Look-ups in named tables: a row name and a column name give one cell, copied from the table.

Table Botufav
columns: Pemulon, Busob, Bita, Fided, Rop
Nonekub: [55, 50, 57, 64, 56]
Patanis: [66, 54, 32, 36, 37]
Dum: [63, 58, 22, 81, 62]
Fur: [88, 52, 48, 96, 61]
Ridab: [18, 38, 88, 71, 57]
Ririv: [80, 50, 71, 70, 58]
Tak: [50, 60, 19, 76, 68]
Pekova: [51, 55, 49, 65, 63]
Fisobol: [15, 57, 22, 72, 70]
Gop: [46, 47, 80, 31, 47]
Rep: [86, 62, 16, 55, 51]
Fuzu: [83, 54, 63, 97, 73]
Tata: [54, 51, 48, 50, 46]

What is the Pemulon of Fur in Botufav? 88
What is the Busob of Gop in Botufav? 47
What is the Pemulon of Tak in Botufav? 50
What is the Bita of Fur in Botufav? 48
What is the Bita of Tata in Botufav? 48
What is the Fided of Patanis in Botufav? 36
What is the Fided of Tata in Botufav? 50
What is the Bita of Rep in Botufav? 16
What is the Busob of Tak in Botufav? 60
What is the Busob of Nonekub in Botufav? 50
What is the Fided of Gop in Botufav? 31
What is the Busob of Ridab in Botufav? 38
Which row has the largest Rop? Fuzu

Pubim =
	San	Lutuke	Ladokiv	Zovopu	Lerovi	Kos	Zat	Neteb	Kopavu
Vadonat	-447	-263	-721	-769	-135	43	126	855	-434
Rafudaf	-610	-526	-696	-537	-123	-8	107	669	-259
Mag	-618	-397	-676	-645	57	85	136	789	-414
Bir	-375	-124	-651	-609	-168	168	2	519	-394
Zorid	-189	-43	-772	-564	-383	221	150	676	-446
Kekanev	-431	-183	-746	-399	-163	104	-208	177	-83
Pupagog	-513	-453	-712	-525	-108	26	167	695	-361
Vonos	-863	-627	-636	-539	130	-69	-71	618	-314

What is the Zovopu of Pupagog in Pubim?
-525
What is the Zovopu of Bir in Pubim?
-609
What is the Ladokiv of Kekanev in Pubim?
-746
What is the Lutuke of Rafudaf in Pubim?
-526
What is the Lerovi of Rafudaf in Pubim?
-123
What is the Lutuke of Kekanev in Pubim?
-183
What is the Lutuke of Mag in Pubim?
-397
What is the Kos of Kekanev in Pubim?
104
What is the Zat of Pupagog in Pubim?
167

Tok =
	Nir	Vov	Nif	Nizib	Dameval	Dubusu	Tipedu
Vopo	59603	63493	63229	59254	58944	61368	57219
Fom	55331	64042	63278	54907	55214	46278	51693
Nukemo	59455	65967	63957	60736	59722	76750	60853
Sepegot	45361	68656	64152	47374	47879	37438	44481
Pagiki	63982	63173	63262	63852	62850	78162	63236
Lar	50220	67851	64155	52000	51985	51045	50240
Pimalu	65749	64074	63614	66332	64786	90894	67195
Beviza	47109	65856	63469	47265	48392	24816	42512
Misa	45380	66178	63562	45496	46893	18438	40338

What is the Vov of Sepegot in Tok?
68656
What is the Dameval of Pagiki in Tok?
62850
What is the Nizib of Lar in Tok?
52000
What is the Dubusu of Beviza in Tok?
24816
What is the Nir of Pagiki in Tok?
63982
What is the Dubusu of Misa in Tok?
18438
What is the Dubusu of Sepegot in Tok?
37438
What is the Nif of Beviza in Tok?
63469
What is the Nir of Beviza in Tok?
47109
What is the Tipedu of Pimalu in Tok?
67195
What is the Dameval of Vopo in Tok?
58944
What is the Tipedu of Sepegot in Tok?
44481

Gimupu.csv
,Nute,Rari,Fen,Dubafu,Derazi,Buzo,Liv,Ber,Rigetib
Galif,15983,33480,55207,75424,61601,49768,8631,63573,28358
Puz,15983,34889,55208,76102,61520,49660,9349,63296,27953
Bona,15983,34157,60985,75908,80805,42377,35435,50045,31128
Gevilup,15983,31159,61875,74380,79637,42801,35297,48807,30359

Puz, Rigetib => 27953
Puz, Ber => 63296
Gevilup, Liv => 35297
Gevilup, Nute => 15983
Puz, Fen => 55208
Bona, Ber => 50045
Gevilup, Rari => 31159
Gevilup, Buzo => 42801

Table Let
|  | Pomup | Benot | Zil | Zep |
|---|---|---|---|---|
| Tonisam | -1 | -6 | -6 | -1 |
| Zumug | -4 | -5 | -4 | -4 |
| Rasagag | -25 | -3 | 17 | 2 |
| Fef | -22 | -3 | 14 | 1 |
| Nalafu | -66 | -1 | 71 | 35 |
| Pozufe | -29 | -3 | 23 | 7 |
| Mokofu | -24 | -3 | 16 | 2 |

Pomup of Nalafu = -66
Zil of Mokofu = 16
Zep of Pozufe = 7
Pomup of Zumug = -4
Zep of Fef = 1
Pomup of Tonisam = -1
Pomup of Mokofu = -24
Zep of Nalafu = 35

Kud =
          Nav    Fud
Gubi    65448   6554
Sig     71668   5625
Zuno    74295   3587
Vimava  10384  28709
Kub     76998   4951
Burori  24254  32325
Dun     77311   5490
Dati    51998  12639
Guv     77131   5745
Nitigo  34236  25951
Kip     31776  27979
Kem     10787  29374

Nav of Guv = 77131
Nav of Vimava = 10384
Nav of Dati = 51998
Fud of Guv = 5745
Nav of Burori = 24254
Fud of Dati = 12639
Fud of Zuno = 3587
Nav of Dun = 77311
Fud of Sig = 5625
Fud of Kub = 4951
Fud of Burori = 32325
Nav of Gubi = 65448
Nav of Zuno = 74295
Nav of Nitigo = 34236

Table Luzala
         Vul  Gozur  Saz
Gok       46    142   31
Rus      132     85  113
Belokal  134     83  114
Volop    114     90  106
Kemisi   193     81  120
Fominik   86    102   87

What is the Saz of Fominik in Luzala?
87
What is the Gozur of Gok in Luzala?
142
What is the Saz of Gok in Luzala?
31
What is the Vul of Volop in Luzala?
114
What is the Saz of Volop in Luzala?
106
What is the Gozur of Belokal in Luzala?
83
What is the Vul of Rus in Luzala?
132
What is the Saz of Kemisi in Luzala?
120
What is the Gozur of Volop in Luzala?
90
What is the Vul of Gok in Luzala?
46
What is the Gozur of Kemisi in Luzala?
81
What is the Gozur of Fominik in Luzala?
102
What is the Vul of Fominik in Luzala?
86
Row with the largest Saz: Kemisi

Lar =
	Veka	Bas	Suti	Bovador	Sibo	Girefup	Sulu	Fovekof
Zat	57	85	40	94	106	131	112	110
Ses	85	103	36	94	94	125	110	118
Meruk	230	113	165	78	164	68	8	61

What is the Girefup of Meruk in Lar? 68
What is the Sulu of Zat in Lar? 112
What is the Bovador of Meruk in Lar? 78
What is the Sibo of Meruk in Lar? 164
What is the Sibo of Ses in Lar? 94
What is the Bas of Meruk in Lar? 113
What is the Veka of Meruk in Lar? 230
What is the Suti of Ses in Lar? 36

Madup:
|  | Zusifo | Ture | Tazad | Mevate | Rezegib | Fot | Sebodas | Kidazi | Papoz |
|---|---|---|---|---|---|---|---|---|---|
| Sogol | 87 | 75 | 129 | 137 | 160 | 100 | 92 | 129 | 127 |
| Tal | 20 | 194 | 166 | 201 | 32 | 69 | 83 | 73 | 40 |
| Narez | 186 | 85 | 68 | 118 | 86 | 85 | 76 | 177 | 59 |
| Bom | 142 | 68 | 57 | 127 | 45 | 114 | 89 | 50 | 167 |
| Talug | 188 | 168 | 203 | 56 | 52 | 145 | 68 | 102 | 120 |
| Gezivoz | 107 | 112 | 93 | 122 | 125 | 95 | 112 | 98 | 102 |
| Gevafe | 110 | 54 | 145 | 147 | 158 | 126 | 114 | 151 | 141 |
| Bomo | 101 | 120 | 114 | 65 | 138 | 51 | 128 | 69 | 189 |
| Maru | 116 | 147 | 34 | 141 | 99 | 109 | 122 | 141 | 137 |
| Totifo | 59 | 43 | 158 | 56 | 121 | 118 | 126 | 71 | 64 |
| Kuravi | 134 | 104 | 130 | 104 | 144 | 45 | 176 | 117 | 65 |
| Kudimav | 83 | 104 | 121 | 152 | 94 | 93 | 132 | 141 | 114 |
| Dogu | 96 | 117 | 75 | 132 | 67 | 168 | 69 | 106 | 123 |
| Pubun | 48 | 159 | 78 | 77 | 136 | 184 | 94 | 149 | 86 |

What is the Papoz of Sogol in Madup? 127
What is the Sebodas of Talug in Madup? 68
What is the Zusifo of Dogu in Madup? 96
What is the Rezegib of Bomo in Madup? 138
What is the Papoz of Talug in Madup? 120
What is the Ture of Pubun in Madup? 159
What is the Ture of Gezivoz in Madup? 112
What is the Rezegib of Kudimav in Madup? 94
What is the Sebodas of Dogu in Madup? 69
What is the Mevate of Gezivoz in Madup? 122
What is the Ture of Tal in Madup? 194
What is the Kidazi of Bom in Madup? 50
What is the Tazad of Gezivoz in Madup? 93

Buf =
fields: Zolerol, Zam, Zose, Poto, Rume, Gez, Tegidef, Lel, Mapur, Zivaz
Sifogil: [207, 186, 201, 169, 35, 231, 220, 137, 134, 246]
Nifa: [182, 204, 158, 93, 87, 164, 196, 168, 141, 159]
Bemeget: [152, 156, 149, 98, 87, 135, 206, 169, 136, 128]
Ked: [150, 153, 157, 92, 112, 110, 189, 189, 153, 114]
Pimi: [144, 154, 114, 91, 120, 102, 156, 164, 181, 116]
Lemi: [100, 132, 138, 94, 107, 89, 146, 184, 129, 83]
Fizeki: [123, 146, 110, 97, 105, 76, 113, 191, 129, 46]
Fivok: [82, 169, 85, 100, 137, 39, 116, 186, 147, 56]
Tilofi: [103, 177, 67, 122, 138, 47, 77, 193, 187, 28]
Lak: [85, 110, 88, 88, 122, 20, 53, 202, 117, 95]
Lin: [68, 148, 61, 99, 165, 13, 64, 191, 171, 52]
Begediz: [66, 167, 39, 134, 127, 62, 43, 196, 171, 58]

What is the Zivaz of Pimi in Buf? 116
What is the Tegidef of Bemeget in Buf? 206
What is the Zam of Begediz in Buf? 167
What is the Zolerol of Pimi in Buf? 144
What is the Mapur of Pimi in Buf? 181
What is the Zolerol of Lak in Buf? 85
What is the Mapur of Tilofi in Buf? 187
What is the Gez of Fivok in Buf? 39
What is the Rume of Lin in Buf? 165
What is the Mapur of Fizeki in Buf? 129
What is the Poto of Lin in Buf? 99
What is the Rume of Fizeki in Buf? 105
What is the Mapur of Lemi in Buf? 129
What is the Poto of Fizeki in Buf? 97
Which row has the largest Zivaz? Sifogil

